A small network was trained on made-up records. Each row is its average activation on records with the value named, seen along a few directions.
Values that are neighbours, or in one group, have similar rows; names and order tell nothing.
(in the rows, 500 means zero)
Random noise pushes rows far along 12 fixed directions. That doesn't count. These rows show it; they differ only by the noise:
[449 465 518 430 533 410 188 688 471 470 251 806 393 665 522 482 423 463
 667 486 433 454 497 369 463 360 374]
[332 400 546 241 619 311 529 689 484 515 775 195 597 391 614 437 429 308
 662 735 339 425 318 477 517 482 413]
[684 525 427 813 491 688 452 429 542 529 559 676 719 672 268 532 430 420
 314 510 718 225 562 452 431 907 447]
[252 732 509 547 445 480 887 433 533 657 648 510 613 426 443 469 726 583
 423 669 647 347 509 702 592 595 569]
[312 635 300 611 409 606 711 396 489 635 397 953 566 497 728 460 718 580
 489 368 698 431 773 776 437 393 684]
[668 345 377 408 694 374 455 286 262 800 481 506 623 418 860 520 484 669
 424 129 558 495 410 841 570 724 386]
[489 673 697 639 525 458 391 441 532 491 516 453 498 635 435 679 396 623
 565 552 281 480 307 512 436 640 482]
[557 610 607 664 337 474 668 454 581 355 246 462 175 431 183 715 674 730
 433 288 365 656 492 572 517 388 593]
[583 574 531 796 450 535 567 306 481 492 504 375 605 399 222 519 488 542
 446 403 395 573 369 642 555 440 609]
[463 569 758 304 431 352 679 465 488 422 647 284 268 454 527 717 566 630
 599 570 448 567 548 288 654 388 426]
[360 576 405 679 411 556 791 503 588 431 556 467 576 354 273 501 637 424
 492 538 438 443 515 682 465 335 702]
[602 357 397 501 443 438 437 611 757 553 177 805 314 615 468 238 462 605
 679 504 683 605 406 354 533 546 568]
[770 232 458 501 738 443 479 170 152 596 657 347 844 407 234 621 361 348
 385 340 496 307 520 448 770 246 275]
[506 530 557 666 471 502 455 441 662 595 389 373 490 525 451 365 491 563
 374 528 375 733 269 661 324 833 572]


Ledor, 12 values:
c2: [507 478 412 524 482 503 408 716 650 397 394 678 386 581 523 412 372 580
 786 529 567 435 382 375 514 469 634]
c1: [275 676 610 479 510 634 580 308 433 606 563 474 613 520 485 529 595 462
 282 675 400 564 545 583 379 421 535]
c10: [553 537 621 417 542 582 692 298 546 413 579 274 488 531 399 707 526 570
 321 572 427 615 621 405 506 420 539]
c9: [568 400 406 501 429 599 640 521 690 487 635 531 507 562 709 500 467 476
 525 584 659 447 595 426 350 785 588]
c6: [465 335 367 331 617 394 351 568 275 494 377 462 581 362 490 454 556 316
 388 383 340 450 516 663 504 212 316]
c4: [680 603 550 656 361 613 331 329 392 480 537 565 545 455 523 356 410 553
 576 425 676 598 595 327 707 373 515]
c5: [562 556 568 561 486 601 461 447 547 495 355 399 384 543 328 493 513 644
 341 452 533 689 443 474 511 583 587]
c7: [568 297 512 395 699 477 498 518 777 574 349 399 403 724 390 512 390 521
 360 698 277 555 334 424 285 790 405]
c8: [266 686 573 265 558 438 687 309 604 764 430 613 438 590 785 365 652 772
 502 679 609 721 518 538 603 362 602]
c11: [664 344 380 540 591 560 567 486 635 460 656 357 590 539 527 523 403 403
 410 556 512 397 494 471 369 823 498]
c12: [318 607 611 266 386 470 687 540 435 457 680 484 380 451 844 624 684 550
 512 603 580 446 721 460 480 486 473]
c3: [533 301 314 323 670 544 448 663 586 505 512 636 587 613 659 459 398 374
 608 565 606 391 547 455 391 547 539]
Each value of Ledor is a pair of two hidden parts, and every pair occurs once (4 first parts, 3 second parts).
Changing only the second part turns c6 into c10. c12 has the same second part as c6; what does that change turn c12 into?
> c3
Changing only the second part turns c5 into c1. c8 has the same second part as c5; what does that change turn c8 into?
> c4

Pavi, 12 values:
t8: [519 439 434 429 616 527 591 450 362 528 543 354 578 348 526 611 575 493
 309 292 466 454 531 731 457 449 521]
t2: [461 630 554 461 493 564 399 493 540 566 426 451 472 596 642 547 559 599
 331 490 428 614 537 601 360 714 454]
t4: [390 488 677 264 435 463 377 646 426 503 411 573 232 554 615 399 581 450
 465 565 697 666 727 156 566 416 344]
t11: [531 554 550 404 425 329 589 757 503 522 632 551 438 516 323 400 485 538
 639 712 924 197 501 204 884 728 254]
t9: [349 510 448 410 443 419 347 803 450 439 470 663 489 485 503 247 462 404
 739 615 683 453 417 387 635 306 485]
t5: [484 541 535 469 383 554 606 531 440 399 821 293 611 343 568 521 542 272
 486 620 524 429 597 460 502 471 485]
t1: [393 777 505 606 378 474 541 489 461 625 508 660 592 509 571 317 580 623
 556 527 767 517 489 620 714 526 570]
t3: [523 688 529 518 332 530 518 440 193 491 782 368 499 211 780 497 611 518
 496 305 640 532 666 587 690 538 456]
t10: [405 545 381 710 357 572 673 564 485 401 421 691 436 429 389 566 651 500
 527 349 588 430 597 633 447 320 661]
t12: [619 360 636 421 471 463 426 313 563 574 242 615 323 656 431 482 456 566
 392 539 485 666 602 215 448 586 347]
t7: [579 486 518 473 548 517 352 311 469 682 386 580 581 553 520 330 509 568
 313 535 566 579 478 509 532 628 372]
t6: [477 443 510 421 486 559 566 519 585 551 552 540 484 631 446 367 583 431
 371 670 779 441 681 276 598 675 387]
Each value of Pavi is a pair of two hidden parts, and every pair occurs once (4 first parts, 3 second parts).
Changing only the second part turns t5 into t1. t7 has the same second part as t5; what does that change turn t7 into?
> t2
Changing only the second part turns t4 into t3. t10 has the same second part as t4; what does that change turn t10 into?
> t12
